A small network was shown many inputs. Here are its activations along a few directions, one row for each input.
Each table varies a few parts of the input and shows all the possible inputs, shuffled.
A made-up example of a description, with smaller parts first: one of 8 places around a ring, together with either a single point or one of 11 places along a line or (one of 3 separate values, together with one of 6 places along a line).
Shared parts are said once, and a part with two or three values counts as separate values.
In the rows, zero is written as 128.

Table:
R1: [157 138 122  35 149 151 116 101 126 183 150  56 156 166 150]
R2: [157 105 100  95  78  80 162 159  80 124 136 181 138  79 101]
R3: [107 126 168 135 119  94  62 101 130  86 143 109 161 142 179]
R4: [193 192 132 106 212 147 145 115 159 196  97 131  92 157  90]
R5: [ 75  65 195 191 125 129 168 147 122 184  99 105 106 177 141]
R6: [143 193 117 142 172 177 145 116 144 107  75 111  93 108 101]
R7: [119 132 165 147 149 162 126  90 197 128  85 175 109 119  96]
R8: [175 183 122 114 202 156 129 111 156 165  85 130  97 140  88]
R9: [198 110  73  76 116 123 132 163  58 146 129 176 169 122  77]
R10: [149 145 113  57 139 151  96  90 113 150 151  67 152 152 152]
R11: [131 166 125 100 113 172  98  99  94 106 173  64 132 114 168]
R12: [122 146 219 185 146 153 206 116 193 181  88 176 134 143 145]
R13: [115 123 171 125 118  97  70  80 118 116 139 102 161 139 152]
R14: [177 108  75  84 106 112 158 162  44 102 133 173 134  73 123]
R15: [108 107 117  95  83  75 136 164  91  80 133 225 145 125 111]
R16: [125 171 139 147 150 146 164  93 183 141  81 129 103  94  95]
R17: [131 127  90 174 142 168 137 128 119 100 181  69 103 129 125]
R18: [ 81  91 110 188 128 121  96 113 153 108 136 133 124 160 160]
R19: [111 169 141 112 106 157 109 117 101 120 172  56 139  98 164]
R20: [160 111  81  90  87  94 168 172  64 115 132 169 127  57 131]
R21: [ 97 116 235 142 121 109 141 137 112 157 104  91 170 162 178]
R22: [158 104 162 134  28  74 188 190 105 142 104 197 132 168 129]
R23: [107 130 104 181 134 155 148 147 130 118 183  65 107 114 125]
R24: [123 108 118  94  78  77 144 148  88 108 138 220 154 128  88]
R25: [ 86 129 151 140 115  97  34 128 135  77 149 115 141 119 193]
R26: [121 194 124 147 155 164 166 121 160 123  79 110  93  89 105]
R27: [164  99  94 111 179 136 149 127 144 176 157  63 115 183 104]
R28: [219 107  75  71 113 128 135 178  71 180 129 167 165 139  80]
R29: [114 152 154 112 104 124 103  91 115 135 160  68 143 108 146]
R30: [ 84 110 103  97  88  68 112 191 100  73 136 226 135  98 136]
R31: [ 84 121 147 146 148 153  94 136 214  74  72 166  99  98 130]
R32: [ 91  84 113 179 128 117 105  90 145 140 131 126 124 155 133]
R33: [108 113 116 178 128 126 141 118 142 137 169  77 107 124 109]
R34: [107 126 161 148 152 157 121 108 207  90  76 172 114 120 117]
R35: [153 108  82 135 170 141 132 119 137 144 159  72 122 170 110]
R36: [ 57 100  95 192 125 120  71 145 162  97 143 135 114 138 176]
The inputs of R4 and R1 match in every part but one. If R8 is changed in the same way as R4 into R1, which row does it become?
> R10
What is each input in this table made of?
> one of 4 separate values, together with either a single point or one of 8 places along a line
Change only the choice among 4 separate values in R33. List by row number the other rows that result.
> R2, R16, R29
Start at R28 and move only the place on the line of 8, one step at a time. The first step leads to R9. Which rows follow, in order?
> R14, R20, R2, R24, R15, R30
Change only the choice among 4 separate values in R30. List by row number the other rows that result.
> R25, R31, R36

Table:
R37: [183 101  61  82  68  49 147 166  33 113 178 220 162 100  61]
R38: [107  92 157 133 128 121 121 121 165 126  96 159 129 145 120]
R39: [167 141  87 107 152 184 104 109 130 120 156  55 129 124 107]
R40: [131 157 126  92 135 134 104  88 126 120 143  84 154 101 164]
R41: [109 117 146 129 133 104  82 133 131 126 150 110 134 166 152]
R42: [208 111  87  18  85 104 170 216  38 149 108 208 161 113 110]
R43: [130 134 113 131 172 163 167 120 166 177 131 120 100 132  78]
R44: [ 75 114 102 121  75 125  96 129 105  76 157 103 123  97 167]
R45: [140 161 167 120 139 128 117 116 115 148 142  76 132 128 147]
R46: [158 141 106 142 181 164 125 119 106 156 145  59 119 148 111]
R47: [120 143 172 117 132 138 160 105 153 146  93 126 127 116 114]
R48: [ 96  81 149 164 112 113 156 142 142  99 111 160 127 111 138]
R49: [112 135 135 155 144 123  94 121 162 109  76 185 123 123 123]
R50: [ 80 111 125 156 105  89 117 155 105 105 145  98 126 126 169]
R51: [105 117 121 103 135 125  71 108 137 101 171 123 149 140 161]
R52: [118 100 149 146 112 113 110 119 145 145 122 133 138 178 144]
R53: [142 145 169 136 117 134 143 100 129 169 116 100 136 140 137]
R54: [153 130 106 147 162 167 159 107 128 185 136  92 110 154 114]
R55: [158 175  97 133 171 153 152 132 183 131 102 134  73 121 100]
R56: [ 99 127 139 184 119 132 123 153 141  89 109 189 112  86 132]
R57: [131 185 167 126 146 150 144 111 149 111  93 154 107 123 111]
R58: [ 97 100 136 175  93 105 152 147 128 116 136 128 144 144 157]
What is each input in this table made of?
> either one of 2 separate values or (one of 4 places along a line, together with one of 5 places along a line)
List by row number the other inputs of the same sort as R37.
> R42
Change only the place on the line of 5 in R49. List by row number the other rows that result.
> R38, R41, R51, R52
